These are the activations of a small neural network, seen along a few directions. Each row is one input.
In each table, some parts of the input vary, and every possible input appears once, in random order.
A made-up example of a description, with smaller parts first: line(4) and (point or ring(11) or (values(2) and ring(8))).
Shared parts are said once, and a part with two or three values counts as separate values.

Other details of the inputs shift rows strongly along two fixed directions, in all tables alike. That doesn't count.

Rows:
row 1: [  21 -111   -2   18  -24  -37  -81    2   -2  -19   32   17    9  -30
   51]
row 2: [   2  -96    2   17  -29  -46 -103    1  -19  -21   22   14  -15  -23
   41]
row 3: [-52 -15 -47 -22 -31   3 -42 -56  15  34 -13  78  54   3 -13]
row 4: [ -8  84  38   7  13  19  62  25  14  22 -15   8 -12  20 -30]
row 5: [-64   0  -9  -2 -46 -14 -71 -44  15  51 -12  75   7  13 -19]
row 6: [  19 -111  -35   -2  -12  -26  -70   -8  -22  -42   23   13   28  -35
   49]
row 7: [-62 -17 -16  -6 -55 -22 -51 -56  18  55  -6  64  23  15 -20]
row 8: [ 75 -32  22  14  40   3  23  61 -19 -65  23 -65 -37 -24  52]
row 9: [ 11  55  -6  -9  33  49  82  -9  16  27 -29 -34  52   5 -45]
row 10: [-19  87  12 -12  14  12  65   4  10  14  -6  -9 -27  26 -31]
row 11: [-67  -2  -3  -6 -46 -34 -48 -45  24  48  11  72  14  18 -24]
row 12: [-40 -40 -41 -11 -29  -8 -19 -78  27  52   0  31  89   4 -38]
row 13: [ 59 -17  35  21  30 -13  10  67 -28 -63  20 -62 -53 -15  34]
row 14: [-54 -23  -9   1 -55 -24 -38 -52  21  56  -5  65  34  15 -24]
row 15: [ 60 -25  12   6  34  -2  10  51 -32 -67  20 -78 -56 -17  48]
row 16: [-18  96   4 -16  19  23  52   4  14  12  -7  -4 -37  26 -26]
row 17: [   5  -91  -21    5  -24  -30 -104   -8  -11  -23   26   11  -18  -21
   48]
row 18: [  78  -36  -23   -4   58   23   -2   31  -31  -70    5 -106   -7  -32
   38]
row 19: [-45 -30 -48 -19 -28  -7 -31 -82  23  52  -2  29  79   4 -33]
row 20: [ -8  71  16  -4   8  21  77   4   7  19 -19 -13 -10  26 -31]
row 21: [-16  89   1 -16  14  35  51   0   7  18 -21  -9 -30  27 -25]
row 22: [ 62 -22  20  13  38 -15  26  58 -21 -70  33 -70 -50 -16  40]
row 23: [ 20 -96  -5  10  -8 -50 -60   5  12 -33  60  17   3 -26  52]
row 24: [ -6  79  40  13   7  29  54  25   3  31 -39   7 -10  16 -31]
row 25: [  5  62   2  -7  24  48  85  14   3  13 -38  10  34   5 -29]
row 26: [ -1  62   0  -8  16  41  85   5  -7  10 -40   0  27  12 -35]
row 27: [-10  76  37  12   2  21  53  19  -6  25 -41  -6 -18  22 -38]
row 28: [ 52   1  23   8  37   1 -13  62 -28 -66  18 -58 -74 -16  39]
Each input here is: line(4) and (values(2) or ring(5)).
Q: The inputs of row 4 and row 13 match in every part but the line(4) part. If row 8 is changed in the same way as row 4 into row 13, which row does it become?
A: row 20
Q: List by row number the other rows that have the line(4) part in common with row 16.
A: row 3, row 5, row 17, row 18, row 21, row 28
Q: A walk changes only the line(4) part. It starts at row 17 and steps to row 7. List the rest of the walk in order.
A: row 14, row 1
Q: List by row number the other rows that have the line(4) part in common with row 7.
A: row 2, row 6, row 10, row 11, row 15, row 19

Rows:
row 29: [ 11   7  29  17   2   1  22  19  -3   6 -14  -4  10  -3 -10]
row 30: [-43  16  -7   1 -39  10   2 -41  20  66 -37  52  54  12 -44]
row 31: [ 47  34  19   5  37  36  21  52 -38 -46 -30 -80 -61 -11  14]
row 32: [ -60  -61  -15   -4  -58  -57 -102  -55   35   38   43   80    9    8
    4]
row 33: [-45  56  -4  -7 -20  18  52 -35  17  58 -30  35  43  28 -61]
row 34: [-50  21  15   2 -37 -17  19 -37  41  67   5  68  39  24 -38]
row 35: [-14 -76 -20  -6 -27 -51 -82 -26   3 -14  46  16 -16 -11  34]
row 36: [ 61 -16  12   7  42  32   7  55 -42 -59 -16 -53 -27 -23  38]
row 37: [-11 -56 -25  -3 -20 -27 -72 -27 -12 -12  21   6 -12  -6  21]
row 38: [  7  17 -12  -8   7  16  17   5  -7 -12 -15   2   2   3  -2]
row 39: [ 57   9  31  12  46   9  71  58 -22 -49   9 -76 -31 -10  19]
row 40: [  8  88  11  -9  30  32  88  25   1  -2 -21 -19 -20  22 -13]
row 41: [  -8  -92   -8   13  -30  -50 -115   -9   -6  -11   29   25   -8  -14
   37]
row 42: [-40  61 -39 -25   8  37  42 -62  29  55 -26  12  51  23 -60]
row 43: [  68 -115  -28   -1   25  -31  -60   18  -19  -76   59  -69   -2  -48
   75]
row 44: [  2  42  18   3  10  20  27  25  -5  -1 -23  10  -6  -1  -8]
row 45: [ 11  64  24   3  24  22  63  36   7  -8  -2  -5 -26   8  -7]
Q: What do these inputs look like to the network?
A: values(2) or (values(3) and ring(5))
Q: Which other rows does row 31 become when the values(3) part takes its other values? List them by row number.
A: row 30, row 36
